A small network was trained on made-up records. Each row is its average activation on records with the value named, seen along a few directions.
Values that are neighbours, or in one group, have similar rows; names and order tell nothing.
In the rows, zero is written as 500.
Strong random noise was added to every row along 9 fixed directions; ignore it. To show where, here is one row again and again, with new noise each time:
[583 529 543 418 534 476 649 502 416 640 399 450 373 489 472 459 509 517
 445 516]
[433 433 499 338 516 469 606 374 425 562 323 359 420 564 461 387 508 414
 441 612]
[376 472 461 381 540 526 486 273 562 656 383 295 540 541 335 244 321 358
 527 498]
[497 502 515 522 419 617 754 689 441 576 555 544 573 512 613 805 613 594
 421 756]
[403 378 538 561 484 570 543 394 463 600 381 584 367 496 480 418 479 545
 564 581]
[484 470 512 652 409 536 330 544 490 405 501 340 638 508 491 498 600 417
 543 437]
[609 381 512 583 456 520 543 357 488 519 309 535 183 619 574 533 412 531
 600 549]
[356 524 541 566 489 622 548 661 474 598 604 518 663 336 469 499 561 588
 397 508]
[553 370 492 910 379 631 294 425 404 402 429 652 370 424 504 492 552 538
 704 280]
[356 407 520 544 476 678 497 538 639 565 413 313 447 483 604 542 342 563
 323 594]
[607 497 437 702 429 544 374 350 438 503 465 490 522 505 371 418 477 391
 724 296]


Field DOB:
fovud: [617 620 523 264 544 409 612 502 569 556 525 494 439 510 546 569 436 435
 424 549]
sov: [634 582 501 400 545 304 449 564 572 286 500 470 430 699 627 608 460 477
 487 461]
viran: [636 491 583 682 568 470 207 520 741 469 550 535 359 575 587 489 345 643
 587 378]
bunet: [641 522 550 612 521 530 383 429 500 662 271 366 416 607 447 488 547 412
 572 441]
filab: [459 486 505 322 528 323 461 545 364 281 534 435 488 509 540 448 603 462
 360 504]
lofi: [486 442 466 671 440 710 595 465 460 634 442 505 559 460 477 637 464 483
 590 588]
pirop: [374 437 484 414 507 438 678 537 312 524 456 588 496 484 520 529 693 520
 424 679]
bodeg: [460 423 496 306 592 395 477 526 568 318 504 569 395 598 567 476 523 603
 422 603]
denet: [540 527 482 419 490 348 522 440 429 519 471 386 587 625 430 501 607 318
 609 551]
leki: [501 467 482 554 438 559 484 484 447 449 480 642 625 430 547 587 691 438
 587 587]
lun: [429 429 460 418 443 583 556 334 486 564 401 485 653 457 463 577 615 348
 543 715]
DOB is arranged as 3 separate groups.
Which other values are in the same group as fovud? Give them in the order they are listed.
> leki, lun
Which other values are in the same group as pirop? Give them in the order they are listed.
> filab, lofi, denet

Field VENUK:
motu: [503 487 449 440 483 460 612 388 545 585 490 381 414 674 536 552 302 455
 516 554]
danu: [804 547 400 487 425 439 639 523 314 290 516 572 426 465 618 708 615 466
 508 398]
nebeb: [496 501 503 467 543 453 517 423 363 586 446 455 479 473 319 325 542 384
 584 380]
ragif: [529 503 431 600 432 464 368 338 582 411 734 768 637 535 391 420 426 469
 861 428]
muf: [445 476 453 417 512 516 472 652 479 354 591 410 486 469 595 560 376 611
 298 430]
vumi: [424 527 496 548 513 575 430 504 667 612 579 580 492 287 468 310 308 582
 506 319]
pag: [423 513 544 533 617 362 390 452 495 426 587 740 426 459 417 266 538 570
 577 399]
depa: [602 496 508 627 399 648 532 450 431 630 317 361 437 469 524 647 554 417
 469 511]
nasap: [312 472 458 384 469 574 543 423 619 496 488 414 713 598 455 557 500 439
 484 698]
limuk: [658 590 347 575 515 622 533 509 430 483 373 365 526 439 468 597 492 422
 381 305]
mugu: [376 425 504 587 533 623 442 461 419 546 355 486 544 489 496 517 581 473
 430 604]
VENUK is arranged as 3 separate groups.
Which other values are in the same group as motu? Give them in the order they are listed.
> nebeb, muf
Which other values are in the same group as vumi? Give them in the order they are listed.
> danu, ragif, depa
